W =
[[128 129 119 134 126 137 127]
 [127 139 134 132 120 127 125]
 [129 135 123 136 122 117 127]
 [131 130 138 131 134 123 131]
 [130 122 129 128 142 113 129]
 [129 130 132 128 129 132 129]
 [130 132 127 131 121 123 131]
 [121 134 142 111 107 138 126]
 [126 140 134 130 115 128 125]
 [132 116 135 131 151 141 132]
 [132 126 134 126 149 114 130]
 [125 131 127 123 128 126 123]
 [125 121 131 128 139 132 121]
 [120 127 134 126 111 131 116]
 [134 143 124 133 130 136 138]
 [127 133 120 120 136 121 128]]
W[-16][-7] = 128
W[-10][-5] = 127
W[:, 1] = [129, 139, 135, 130, 122, 130, 132, 134, 140, 116, 126, 131, 121, 127, 143, 133]
W[4][0] = 130
W[6] = [130, 132, 127, 131, 121, 123, 131]
W[-5] = [125, 131, 127, 123, 128, 126, 123]
W[-4][6] = 121
W[-15] = [127, 139, 134, 132, 120, 127, 125]
W[12] = [125, 121, 131, 128, 139, 132, 121]
W[:, -2] = [137, 127, 117, 123, 113, 132, 123, 138, 128, 141, 114, 126, 132, 131, 136, 121]
W[-1][-4] = 120
W[3][3] = 131
W[5][6] = 129
W[-3][-2] = 131
W[:, 0] = [128, 127, 129, 131, 130, 129, 130, 121, 126, 132, 132, 125, 125, 120, 134, 127]
W[-2][-4] = 133
W[-14][2] = 123
W[-11][4] = 129
W[-6][5] = 114
W[:, 3] = [134, 132, 136, 131, 128, 128, 131, 111, 130, 131, 126, 123, 128, 126, 133, 120]
W[-3][-4] = 126
W[-16][-2] = 137
W[0] = [128, 129, 119, 134, 126, 137, 127]
W[-8][-7] = 126
W[-11][0] = 129
W[1][3] = 132
W[15][2] = 120
W[15][4] = 136
W[-2][-7] = 134
W[-14] = [129, 135, 123, 136, 122, 117, 127]
W[8][4] = 115
W[-13][2] = 138
W[1][-7] = 127
W[-15][5] = 127
W[-11] = [129, 130, 132, 128, 129, 132, 129]
W[-8][2] = 134

X =
[[135 121 154 140 142 124]
 [141 115 133 125 122 117]
 [142 113 133 127 123 117]
 [141 106 133 140 129 121]
 [134 122 155 139 142 125]
 [142 107 132 135 127 120]
 [135 120 154 141 141 124]
 [139 117 131 125 122 117]
 [142 108 133 133 126 119]
 [140 110 140 141 136 124]
 [135 120 154 141 141 124]
 [133 122 155 137 142 125]
 [142 107 132 136 127 120]
 [140 106 134 141 131 122]
 [136 118 130 125 121 117]
 [142 107 133 137 128 120]]
X[0][0] = 135
X[3][5] = 121
X[13][5] = 122
X[7][1] = 117
X[12][2] = 132
X[7][5] = 117
X[1][3] = 125
X[7][3] = 125
X[4][2] = 155
X[8] = [142, 108, 133, 133, 126, 119]
X[12][0] = 142
X[13][3] = 141
X[10][1] = 120
X[2][5] = 117
X[14][0] = 136
X[10][4] = 141
X[6][1] = 120
X[6][2] = 154
X[14][4] = 121
X[8][4] = 126
X[0][1] = 121
X[6][4] = 141
X[5][4] = 127
X[2][4] = 123
X[10] = [135, 120, 154, 141, 141, 124]
X[4] = [134, 122, 155, 139, 142, 125]
X[11][4] = 142
X[9][1] = 110
X[5] = [142, 107, 132, 135, 127, 120]
X[4][4] = 142
X[3][2] = 133
X[1][2] = 133
X[12][5] = 120
X[1][4] = 122
X[:, 1] = [121, 115, 113, 106, 122, 107, 120, 117, 108, 110, 120, 122, 107, 106, 118, 107]
X[3][3] = 140

A = [[119, 143, 152, 98, 134, 121, 133, 122, 112, 143, 136, 129, 119, 128, 137, 137], [112, 131, 149, 100, 139, 133, 135, 120, 122, 137, 146, 137, 123, 127, 121, 147]]
A[-2, -16] => 119
A[-2, -4] => 119
A[1, 3] => 100
A[-1, -6] => 146
A[1] => [112, 131, 149, 100, 139, 133, 135, 120, 122, 137, 146, 137, 123, 127, 121, 147]
A[1, -2] => 121
A[0, -6] => 136
A[-1, 15] => 147
A[1, 6] => 135
A[-1, -9] => 120
A[-1, -15] => 131
A[-2, -1] => 137
A[-2] => [119, 143, 152, 98, 134, 121, 133, 122, 112, 143, 136, 129, 119, 128, 137, 137]
A[-1, -16] => 112

data = [133 138 145 116 130 113 150]
data[0]: 133
data[1]: 138
data[6]: 150
